These are the activations of a small neural network, seen along a few directions. Each row is one input.
In each table, some parts of the input vary, and every possible input appears once, in random order.
Descriptions start from the smaller parts, as in this example, which fits no table here: ring(8) and (point or (values(2) and line(4)) or ring(11)).
Shared parts are said once, and a part with two or three values counts as separate values.

Table:
R1: [  8 -48 -49  20  48 -11  -4 -43 -15  50 -23 -79  11 -18  11  14  79  20]
R2: [  9  12 -50   5  31 -11  39 -13 -48  54 -61 -26  -5 -33   7  20  65  24]
R3: [-15   9   5  -9   0 -10  -6  11  21 -36  17   9   3  23  -8  -1 -23  11]
R4: [  3  29  15   1 -36  -3   4  11  24  10  16  25 -24   7  -9 -10 -32  -7]
R5: [-14  19  21   2 -33  -6 -14   6  49   2  27  -1 -20  18 -11 -17 -43  -3]
R6: [ -6  47  20  -6 -23  -5  16  15  16  -4   0  38 -16   4 -12   6 -33   0]
R7: [ -7 -12  11  -2   1   9 -14   2   5 -30  12   6  15  16  -7 -10 -14 -13]
R8: [ -3  44  25  -6 -44  -3   9  13  19   8  11  34 -26   2  -6   2 -46 -10]
R9: [ -6  -2  27   9 -25  11 -24  -2  30  10  27  -2  -6   4 -13 -26 -27 -22]
R10: [  2  -2 -59   7  41 -35  36 -23 -41  41 -45 -41 -17 -17  17  47  70  47]
R11: [-13  21  16  -1 -13  -8 -14  10  42 -10  16   9  -6  15 -24 -11 -28   6]
R12: [ 12 -32 -37  13  34  14   1 -32 -21  70 -40 -69  19 -26  -2  -6  73   2]
R13: [  2  -1  -1 -11   2  -6  15  19 -18 -35  12  32  -5  10  23  23 -13   4]
R14: [  1  32   9  -5 -17  -2  10  11  19  -5   1  30 -12   7 -19  -9 -19   1]
R15: [  2 -31  13  -3  11   7 -15   7 -12 -39  24   9  14   9  18   6 -10 -12]
R16: [  3 -10  27   7 -10  25 -22  -6  14  -3   4  -2  16  -3 -14 -38 -12 -21]
R17: [  4  12   7 -19  -7  -6  19  22 -25 -38   8  44 -10   3  28  33 -21  -5]
R18: [ -3  17  -2  -9  -8  -1  13  12  -6 -28   2  30  -1   6  -1   5 -12   2]
R19: [  4 -23  18  -3  -2  24 -21   2  -5 -29   7   2  26   4  -3 -20  -6 -23]
R20: [  7 -19  32   9 -26  23 -31  -2  17  11  21  -2   8  -9 -11 -42 -20 -29]
R21: [ 14  -1 -37   8  28  16  19 -22 -36  73 -63 -40  11 -36  -7  -9  61   3]
R22: [ -7 -12   4 -11  10 -12  -9  17   4 -43  25  11   0  20  15  17 -21   9]
R23: [  7 -43  20  -2  11  19 -25   8 -24 -34  16   6  24  -1  25  -3  -6 -19]
R24: [  7 -36 -64  19  52 -37  15 -34 -25  36 -24 -67  -2 -13  22  37  79  43]
R25: [ -3  -5  17   5  -7  13 -16  -7  21  -3   7   2   9   0 -20 -29 -17  -8]
R26: [ -7  37  12 -17 -16  -5  17  18  -7 -28   2  45  -6   5   2  20 -24   0]
What do these inputs look like to the network?
Answer: ring(6) or (line(4) and line(5))

Table:
R27: [  6 -25 -44  18  28 -10  16 -30 -22  68 -34 -73  -3 -12  21  12  50  15]
R28: [ -8 -32   7  -2  15  -2 -13  16 -24 -45  18  10  14  12  21   0  -2  -4]
R29: [-11  47  14   0 -27 -32  16  20  26  -4   8  29 -27  16 -11  10 -34   6]
R30: [ 37  -2 -42  -4  40 -10  45 -18 -47  25 -45  -8   7 -29  13  34  64   8]
R31: [ -6  29  19  12 -38   8   5   0  36  12   8  26 -31   2 -26 -22 -32 -16]
R32: [-10 -25   7   4  14 -23 -16  -1  26 -32  36  -8  -9  19  13   8 -13  18]
R33: [  1 -37  21   2   1  25 -33  10 -12 -23  12  -2  33  -2   0 -28  -6 -21]
R34: [-15  12   1 -21   2  -3   7  29 -19 -48  12  34   4   8  14  33  -8   8]
R35: [  6  -2  36  -6 -17  37 -18   7  -7  -3   2  12  21 -15  -9 -43 -21 -29]
R36: [  1   5  24   5 -29  10 -22 -16  38  12  24 -10   0   0 -25 -35 -30 -21]
R37: [ -5  -7 -61   2  39   5   8 -31  10  46 -44 -65  11 -11 -24  -4  54  39]
R38: [ 19 -22 -33  15  30  -5  13 -25 -46  57 -38 -33  -7 -28  29  33  65  13]
R39: [-22  16  -3  -2 -13 -30  10  11  26 -35  23  13 -25  25   3  32 -14  15]
R40: [  3  43  18 -24 -12   5  16  24 -13 -17  -3  51   1   1   5  15 -33   4]
R41: [ -3 -26  18  12  -2  -3 -37 -10  34  -3  35 -20  19  19  -8 -20 -14 -11]
R42: [  9  24  19 -11 -33  29   4  14  -7 -10 -15  44  -8  -8 -15 -28 -27 -22]
What do these inputs look like to the network?
Answer: line(4) or (values(2) and ring(6))
A walk changes only the ring(6) part. It starts at R32 and steps to R41. List the rest of the walk in order.
Answer: R36, R31, R29, R39
Change only the values(2) part in R34. List by row number the other rows that result.
Answer: R39

Table:
R43: [ -3  16  72   4 -70  18 -25  14  49 -49  43  51  -6  27 -23 -46 -86 -42]
R44: [ -4  13 -29 -15  24   5  20   2 -19  30 -29 -18   1 -14   9  22  32  20]
R45: [ -1  28  10 -12 -21   2  10  21  -5 -12   0  42 -17   0   5  20 -32  -7]
R46: [-14  22  14  -3  -9  -1   5  24 -10 -26  -7  40 -13  16   7  12 -22  -4]
R47: [ 18 -35 -51   8  45  -3   3 -35 -35  67 -51 -75  18 -34   6  10  87  18]
R48: [ 14 -43 -47  31  53  -1   5 -50 -36  66 -43 -72  13 -24   8   2  85  16]
R49: [-14   7  73   0 -50  28 -35  20  43 -52  63  57  -2  25 -13 -38 -93 -39]
R50: [ 17 -44 -60  28  44 -16   3 -43 -23  66 -34 -85  11  -8  15   7  79  11]
R51: [  0   4  67   6 -64   3 -33  21  51 -50  66  57  -6  36 -14 -38 -88 -44]
R52: [ -2   4  71 -15 -40  26 -31  35  51 -69  61  68  11  28 -15 -42 -82 -42]
R53: [-18  28   9 -17  -1  -9   6  23  -1 -27  15  31  -9   7  -1  14 -33  14]
R54: [  2  13 -30 -12  19 -10  26  -7  -7  13 -22 -22   4 -16  -5  20  36  28]
R55: [ -5   2 -33  -3  23 -17  18   0  -9  25  -9 -24  -7   1  10  18  30  23]
R56: [  1   2 -25   6  27 -19  17 -13 -32  15 -12  -6   0 -20   5  24  41  21]
R57: [ -8  16  70 -13 -64  22 -39  35  37 -56  50  54  -3  17  -9 -37 -93 -34]
R58: [ 20 -51 -51  24  56  -6   6 -33 -37  50 -42 -66  22 -17  10   1  87  14]
R59: [ 16 -37 -47  17  33   3  10 -57 -18  62 -56 -91   8 -22   8  -3  83  20]
R60: [ -1  35   7 -13 -17  -6  15  16   8 -25  11  41 -13  -5 -12  15 -32  -2]
R61: [ -5  -6 -29 -12  26  -5  16   2 -24  -5 -21 -14   8  -5   9  32  33  12]
R62: [-13  25  10  -8 -13 -17   2  25  16 -22  17  33 -19   9  -1   7 -29  17]
What do these inputs look like to the network?
Answer: line(4) and values(5)
Changing only the line(4) part turns R50 into R51. The same change can be made to R58. Which row results?
Answer: R52
Change only the values(5) part in R62. List by row number the other rows that result.
Answer: R45, R46, R53, R60
